A small network was trained on invented records. Each row is its activation on one of them, seen along a few directions.
Each row is followed by the record's values for the fields TAV, TOZEP, KOLUR, NIPU, FEZA.
Not every record has every field; a missing one is left out.
The largest differences between rows may come from other fields.
In the rows, zero is written as 500.
Strong random noise was added to every row along 3 fixed directions; ignore it. To show where, here is one row again and again, with new noise each time:
[422 523 459 322 515 739 720 629 478 458 584 680 570 478 520 410 656 355]
[569 489 537 612 649 294 344 549 637 597 618 450 246 272 600 441 470 508]
[484 620 346 495 499 429 531 487 466 552 552 592 327 431 600 365 673 452]
[498 402 631 361 667 664 566 708 664 500 676 558 538 325 546 497 445 390]
[523 483 538 590 599 403 452 567 560 544 575 515 319 343 533 419 547 472]

[464 518 392 499 452 485 590 526 456 513 464 620 426 489 592 390 623 472]  TAV=zugar KOLUR=vinog NIPU=paf
[499 408 429 351 504 605 566 592 649 509 562 593 554 385 721 471 491 521]  TAV=zugar
[499 417 677 704 477 523 500 501 447 404 438 463 512 533 220 475 557 543]  TAV=zugar KOLUR=bered NIPU=dimag FEZA=pituk
[506 544 504 341 491 530 451 448 546 519 531 412 662 583 502 589 340 503]  TAV=zugar KOLUR=vinog NIPU=bem
[577 419 570 501 562 496 479 592 621 493 662 574 342 329 683 393 579 551]  TAV=rif TOZEP=kuda
[526 478 350 490 467 424 477 499 597 551 517 558 393 380 742 422 551 574]  TAV=zugar
[467 481 538 590 389 486 540 454 392 461 407 503 523 622 383 464 572 513]  TAV=zugar KOLUR=vinog NIPU=bem
[520 288 790 706 567 519 439 544 555 449 367 392 634 544 226 634 336 541]  TAV=zugar KOLUR=vinog NIPU=bem FEZA=pituk
[503 458 362 246 554 622 564 610 694 547 644 591 542 336 825 502 459 481]  TAV=zugar
[500 554 161 640 302 247 490 303 447 568 212 643 361 557 754 371 615 610]  TAV=rif TOZEP=bap KOLUR=vinog NIPU=bem
[534 644 256 233 431 501 446 378 591 550 500 453 665 551 682 604 354 559]  TAV=rif TOZEP=bap KOLUR=bered NIPU=dimag
[459 428 398 473 408 597 638 541 490 460 420 651 534 481 613 410 623 518]  TAV=zugar
[545 552 485 526 554 332 373 492 566 554 602 440 357 412 577 458 466 520]  TAV=zugar KOLUR=vinog NIPU=paf
[432 334 730 836 402 594 656 535 285 310 315 573 526 610  85 378 726 511]  TAV=zugar KOLUR=bered NIPU=dimag FEZA=pituk
[504 173 550 578 485 569 573 633 697 461 334 633 591 363 662 477 429 592]  TAV=rif TOZEP=bap
[477 282 592 667 442 556 595 591 498 417 369 605 502 447 467 408 592 562]  TAV=zugar
[439 306 782 421 554 832 717 733 501 339 582 583 704 481 315 507 512 385]  TAV=zugar KOLUR=vinog NIPU=dimag
[449 201 675 684 455 647 669 666 486 373 338 635 575 459 389 429 591 527]  TAV=zugar
[433 554 410 565 591 486 556 491 371 552 447 503 396 530 517 574 554 388]  TAV=zugar KOLUR=vinog NIPU=bem FEZA=bod
[533 635 288 382 485 379 406 393 548 611 523 471 462 488 725 518 428 537]  TAV=zugar KOLUR=bered NIPU=bem
[531 372 506 780 466 308 430 491 502 504 378 518 288 386 552 392 583 617]  TAV=zugar
[604 436 605 549 607 291 275 518 720 580 645 348 374 303 612 522 295 592]  TAV=zugar KOLUR=vinog NIPU=dimag
[530 540 437 584 604 408 489 484 458 551 559 553 299 445 620 454 609 455]  TAV=rif TOZEP=kuda KOLUR=bered NIPU=paf FEZA=pituk
[543 490 606 377 526 532 433 564 638 502 678 467 515 421 566 487 409 516]  TAV=zugar KOLUR=vinog NIPU=bem
[496 656 144  91 334 628 609 427 664 535 612 691 639 505 896 390 551 533]  TAV=rif TOZEP=bap KOLUR=vinog NIPU=dimag
[405 452 356 309 365 791 796 595 451 416 460 750 653 542 613 389 704 450]  TAV=zugar
[390 435 401 320 296 797 754 481 418 382 243 677 914 757 458 534 502 476]  TAV=rif TOZEP=bap KOLUR=vinog NIPU=bem
[539 240 710 855 534 362 424 587 541 455 406 478 329 347 421 418 524 614]  TAV=zugar
[435 549 606 323 571 739 601 564 374 439 571 401 706 605 293 679 440 372]  TAV=zugar KOLUR=vinog NIPU=dimag
[419 869 131 498 317 357 541 232 130 552 389 474 395 739 471 466 741 478]  TAV=zugar KOLUR=vinog NIPU=dimag
[513 504 445 521 525 450 485 504 566 543 491 530 450 417 567 493 486 503]  TAV=zugar KOLUR=vinog NIPU=dimag FEZA=pituk
[485 376 637 755 271 489 537 439 408 358 253 585 552 626 265 327 639 642]  TAV=rif TOZEP=bap KOLUR=vinog NIPU=bem
[423 297 565 580 399 697 721 624 432 369 369 672 590 514 431 401 670 497]  TAV=zugar
[470 506 450 414 645 552 535 530 521 591 513 430 542 492 518 663 416 399]  TAV=zugar KOLUR=vinog NIPU=paf FEZA=pituk
[526 168 745 556 619 624 529 728 703 447 524 530 565 310 533 526 372 526]  TAV=zugar
[499 329 752 776 339 529 524 505 430 335 370 507 541 578 162 377 617 618]  TAV=rif TOZEP=bap KOLUR=bered NIPU=dimag
[503 317 390 292 556 665 618 614 768 521 452 667 691 363 826 568 332 475]  TAV=rif TOZEP=bap KOLUR=vinog NIPU=dimag FEZA=pituk

Here are new rows. What are their fields?
[505 617 381 425 435 453 479 449 507 520 573 512 463 488 588 459 535 524]  TAV=zugar KOLUR=vinog NIPU=dimag
[508 811 169 423 369 325 410 240 343 577 431 447 468 654 603 477 530 549]  TAV=zugar KOLUR=bered NIPU=bem
[483 429 682 444 549 605 537 646 544 438 610 522 544 457 413 467 474 435]  TAV=zugar KOLUR=vinog NIPU=paf
[410 529 388 317 522 742 711 546 410 478 431 587 696 575 480 630 515 347]  TAV=zugar KOLUR=vinog NIPU=dimag FEZA=pituk
[447 262 524 435 513 734 687 622 636 461 298 664 782 520 553 613 382 447]  TAV=rif TOZEP=bap KOLUR=vinog NIPU=bem FEZA=pituk
[467 341 522 475 467 648 632 619 558 438 465 627 569 434 563 438 564 513]  TAV=zugar
[474 421 379 742 381 373 553 455 404 486 301 607 343 480 545 357 699 581]  TAV=zugar
[478 443 555 793 542 369 452 437 356 529 213 406 468 573 297 617 455 504]  TAV=zugar KOLUR=vinog NIPU=bem FEZA=pituk
[539 564 463 274 489 544 440 483 636 541 655 450 603 515 616 536 370 515]  TAV=zugar KOLUR=bered NIPU=bem
[516 631 398 481 422 384 437 414 475 538 561 501 368 505 579 403 583 532]  TAV=zugar KOLUR=vinog NIPU=bem
[555 365 649 574 620 489 408 559 651 496 510 403 556 399 450 609 301 534]  TAV=zugar KOLUR=bered NIPU=dimag FEZA=pituk
[509 348 733 520 534 598 482 594 539 441 493 440 644 497 361 558 358 510]  TAV=zugar KOLUR=bered NIPU=bem
[427 665 293  87 393 747 693 491 479 511 628 618 712 627 642 503 564 397]  TAV=zugar KOLUR=vinog NIPU=bem
[470 440 598 536 403 602 591 570 477 402 462 629 528 517 426 358 596 503]  TAV=zugar KOLUR=vinog NIPU=bem
[495 336 546 483 357 612 560 518 591 435 333 592 740 580 489 508 411 585]  TAV=rif TOZEP=bap KOLUR=bered NIPU=bem
[492 228 864 775 759 474 467 720 470 486 425 368 460 391 288 655 331 417]  TAV=zugar KOLUR=vinog NIPU=paf
[575 470 722 606 704 333 263 521 547 561 618 194 436 435 350 653 268 510]  TAV=zugar KOLUR=bered NIPU=paf
[507 535 472 198 509 757 594 579 665 460 656 595 709 463 560 494 449 461]  TAV=zugar KOLUR=bered NIPU=dimag FEZA=pituk
